Look-ups in named tables: a row name and a column name give one cell, copied from the table.

kopi =
	delu	lilame	vumutup	lim	zup	gisep
puva	140	119	139	113	159	125
fezap	107	164	133	185	75	153
bifo	126	142	134	140	125	134
kizet	125	143	133	145	119	139
daravo	141	117	136	104	166	120
gol	108	205	82	197	173	118
lep	155	63	178	72	96	142
sisogut	153	101	144	78	202	107
ginok	121	123	135	139	139	134
zutaro	145	113	144	118	125	137
monum	125	145	131	146	116	136
rodal	145	114	139	105	167	120
mab	115	167	132	169	86	150
foveku	180	190	116	53	108	160

ginok, lim -> 139
gol, gisep -> 118
lep, zup -> 96
sisogut, zup -> 202
rodal, vumutup -> 139
zutaro, zup -> 125
monum, lim -> 146
bifo, lilame -> 142
kizet, gisep -> 139
daravo, lim -> 104
mab, gisep -> 150
bifo, gisep -> 134
ginok, zup -> 139
bifo, zup -> 125
rodal, delu -> 145
lep, lim -> 72

Table nek
|  | filota | rabafu | geler | parebo | lese | gepu |
|---|---|---|---|---|---|---|
| pes | 129 | 179 | 25 | 10 | 9 | 6 |
| buzuv | 7 | 24 | 139 | 168 | 32 | 12 |
| vaz | 213 | 55 | 21 | 10 | 12 | 48 |
| malake | 156 | 144 | 27 | 7 | 7 | 6 |
| muvi | 98 | 198 | 41 | 6 | 12 | 3 |
| pirav | 127 | 179 | 32 | 9 | 10 | 4 |
| gozalef | 210 | 39 | 18 | 10 | 9 | 75 |
| sikato | 15 | 18 | 21 | 146 | 158 | 30 |
| kekori | 52 | 214 | 71 | 2 | 11 | 11 |
| tules | 42 | 14 | 10 | 14 | 112 | 181 |

What is the filota of tules in nek?
42
What is the rabafu of kekori in nek?
214
What is the rabafu of malake in nek?
144
What is the geler of kekori in nek?
71
What is the geler of muvi in nek?
41
What is the geler of buzuv in nek?
139
What is the rabafu of pirav in nek?
179
What is the parebo of pes in nek?
10

vud
         gegesob   fel   vul  lefo   dut  rumerik   nek   zak
kadenim      -48   149  -213   -73  -455     -208   -41  -190
fozigu      -134   200  -855   179   191     -208  -268  -105
mep         -261  -715   392  -380     1     -222   -98   -67
samo        -200  -688   668  -482  -271     -221   -16  -117
zapasi       -15   350  -576    90  -134     -205  -196  -188
donom       -200  -656   632  -467  -327     -221     6  -118
pum          -67   504  -975   244  -291     -204  -111  -159
limife        -6   416  -572    89  -371     -204  -105  -203
zag          -76   437  -979   245   -54     -204  -202  -144
fipida      -178  -636   683  -483  -350     -221     4  -132
medumun     -204  -364  -109  -154   209     -217  -223   -80
rab            7   435  -598   104  -267     -204  -155  -205
tokidom     -101    92  -374   -18  -255     -210   -96  -150

lefo of samo = -482
rumerik of fipida = -221
lefo of fozigu = 179
vul of kadenim = -213
fel of zapasi = 350
fel of donom = -656
gegesob of pum = -67
fel of fipida = -636
nek of zag = -202
vul of rab = -598
Which row has the largest vul? fipida

Table vivebe
|  | bimifo | mazimo | mab | dod |
|---|---|---|---|---|
| puzes | 188 | 157 | 145 | 131 |
| zes | 81 | 168 | 137 | 169 |
| vovokef | 151 | 141 | 137 | 149 |
| pebobe | 113 | 200 | 168 | 105 |
| detil | 88 | 145 | 140 | 172 |
| duv | 145 | 141 | 142 | 152 |
| pag | 136 | 134 | 135 | 135 |
| fada | 155 | 139 | 123 | 145 |
| govod | 173 | 117 | 63 | 127 |

bimifo of zes: 81
bimifo of vovokef: 151
dod of pebobe: 105
mazimo of fada: 139
bimifo of duv: 145
bimifo of detil: 88
mazimo of zes: 168
dod of zes: 169
mazimo of duv: 141
mazimo of puzes: 157
dod of vovokef: 149
dod of detil: 172
Row with the largest mab: pebobe

vonube:
,tifelek,rup,finaki,mifabat,loribuz,pud,vavudu,gitinu,zib
sefi,0.6,0.7,0.5,0.7,0.7,0.5,0.4,0.2,0.6
tapozu,0.6,0.6,0.6,0.6,0.5,0.6,0.6,0.7,0.6
kud,0.6,0.5,0.6,0.6,0.4,0.6,0.7,0.7,0.6
gibug,0.6,0.6,0.6,0.5,1.0,0.6,0.3,0.6,0.7
dabima,0.6,0.6,0.6,0.6,0.5,0.6,0.7,0.6,0.6
von,0.6,0.5,0.6,0.6,0.4,0.6,0.7,0.6,0.6

gibug, rup => 0.6
dabima, vavudu => 0.7
gibug, finaki => 0.6
tapozu, zib => 0.6
sefi, zib => 0.6
dabima, pud => 0.6
tapozu, loribuz => 0.5
von, vavudu => 0.7
kud, tifelek => 0.6
sefi, finaki => 0.5

tir:
	peva	fuz	zesov	zusuf	doti	voz	retu	kuvugi	sinon
sidudid	-14447	62684	-23424	10622	-17820	-28479	-3808	48007	23272
vaz	-1526	75047	-55866	14871	-45117	18284	-73454	-19543	-35837
des	-44926	52369	-34352	-41041	-40705	-14886	-25701	-13180	29619
toz	393	-63506	19053	-21294	11737	4696	11579	-34047	-14555
defetel	-50855	-45309	-25371	-7678	-4673	7672	-49289	-72334	23110
doniti	38746	-8519	-7838	47903	6559	19007	-26850	-1217	-58177

What is the kuvugi of des in tir?
-13180
What is the sinon of toz in tir?
-14555
What is the peva of sidudid in tir?
-14447
What is the fuz of doniti in tir?
-8519
What is the voz of toz in tir?
4696
What is the zesov of toz in tir?
19053
What is the retu of sidudid in tir?
-3808
What is the zesov of sidudid in tir?
-23424
What is the zesov of des in tir?
-34352
What is the doti of des in tir?
-40705
What is the peva of vaz in tir?
-1526
What is the kuvugi of doniti in tir?
-1217
What is the zusuf of vaz in tir?
14871
What is the doti of doniti in tir?
6559
What is the zesov of vaz in tir?
-55866
What is the fuz of toz in tir?
-63506
Row with the largest peva: doniti

Table veme
|  | besili | merunom | suniv | vom |
|---|---|---|---|---|
| mif | -51 | 77 | 63 | -2 |
| dezed | -24 | 54 | 40 | 19 |
| bepo | -8 | 38 | 50 | 36 |
| sopavif | 20 | 35 | 24 | 42 |
| gupa | 23 | 19 | 11 | 38 |
| nokam | 33 | 19 | 14 | 41 |
| mamur | 49 | 22 | 19 | 44 |

merunom of sopavif: 35
suniv of gupa: 11
vom of sopavif: 42
vom of nokam: 41
merunom of gupa: 19
suniv of bepo: 50
besili of nokam: 33
besili of gupa: 23
vom of gupa: 38
merunom of bepo: 38

Table gofal
,kananu,mokupi,biz,par,rek
bupag,112,151,250,67,194
buf,109,155,249,56,207
lud,149,157,186,159,165

par of lud = 159
rek of lud = 165
rek of buf = 207
par of bupag = 67
mokupi of buf = 155
biz of lud = 186
biz of bupag = 250
mokupi of bupag = 151
rek of bupag = 194
par of buf = 56
kananu of lud = 149
mokupi of lud = 157
kananu of bupag = 112
kananu of buf = 109
Which row has the largest mokupi? lud

bimub =
,vavud,vulases,bos
ror,838,6615,5836
luvo,6554,7695,513
gefegem,6909,2197,6058
vota,1026,6850,6633

vulases of luvo = 7695
vavud of luvo = 6554
vulases of gefegem = 2197
vavud of vota = 1026
bos of vota = 6633
bos of luvo = 513
bos of ror = 5836
vavud of gefegem = 6909
vulases of vota = 6850
vavud of ror = 838
vulases of ror = 6615
bos of gefegem = 6058
Row with the largest vavud: gefegem

subenu =
	boro	zivo
sibeseg	208	38
lebu	54	56
ker	125	108
pezuzor	147	140
sif	198	109
kisude	128	76
rof	90	124
kez	122	157
rifepeb	116	138

rof, zivo -> 124
lebu, zivo -> 56
sibeseg, boro -> 208
kez, zivo -> 157
rof, boro -> 90
pezuzor, boro -> 147
rifepeb, zivo -> 138
lebu, boro -> 54
ker, zivo -> 108
pezuzor, zivo -> 140
sibeseg, zivo -> 38
kisude, zivo -> 76
sif, boro -> 198
rifepeb, boro -> 116
kez, boro -> 122
sif, zivo -> 109
kisude, boro -> 128
ker, boro -> 125
Which row has the largest boro? sibeseg

tuk
|  | mim | pivebu | riz | padim | kinemi |
|---|---|---|---|---|---|
| sotoli | 134 | 137 | 131 | 215 | 106 |
| puvured | 159 | 42 | 101 | 5 | 101 |
| nufonog | 77 | 159 | 83 | 136 | 115 |
| pira | 136 | 193 | 195 | 34 | 173 |

mim of nufonog = 77
kinemi of sotoli = 106
padim of nufonog = 136
riz of puvured = 101
pivebu of puvured = 42
mim of pira = 136
padim of puvured = 5
pivebu of nufonog = 159
padim of pira = 34
pivebu of pira = 193
mim of sotoli = 134
pivebu of sotoli = 137
riz of nufonog = 83
riz of pira = 195

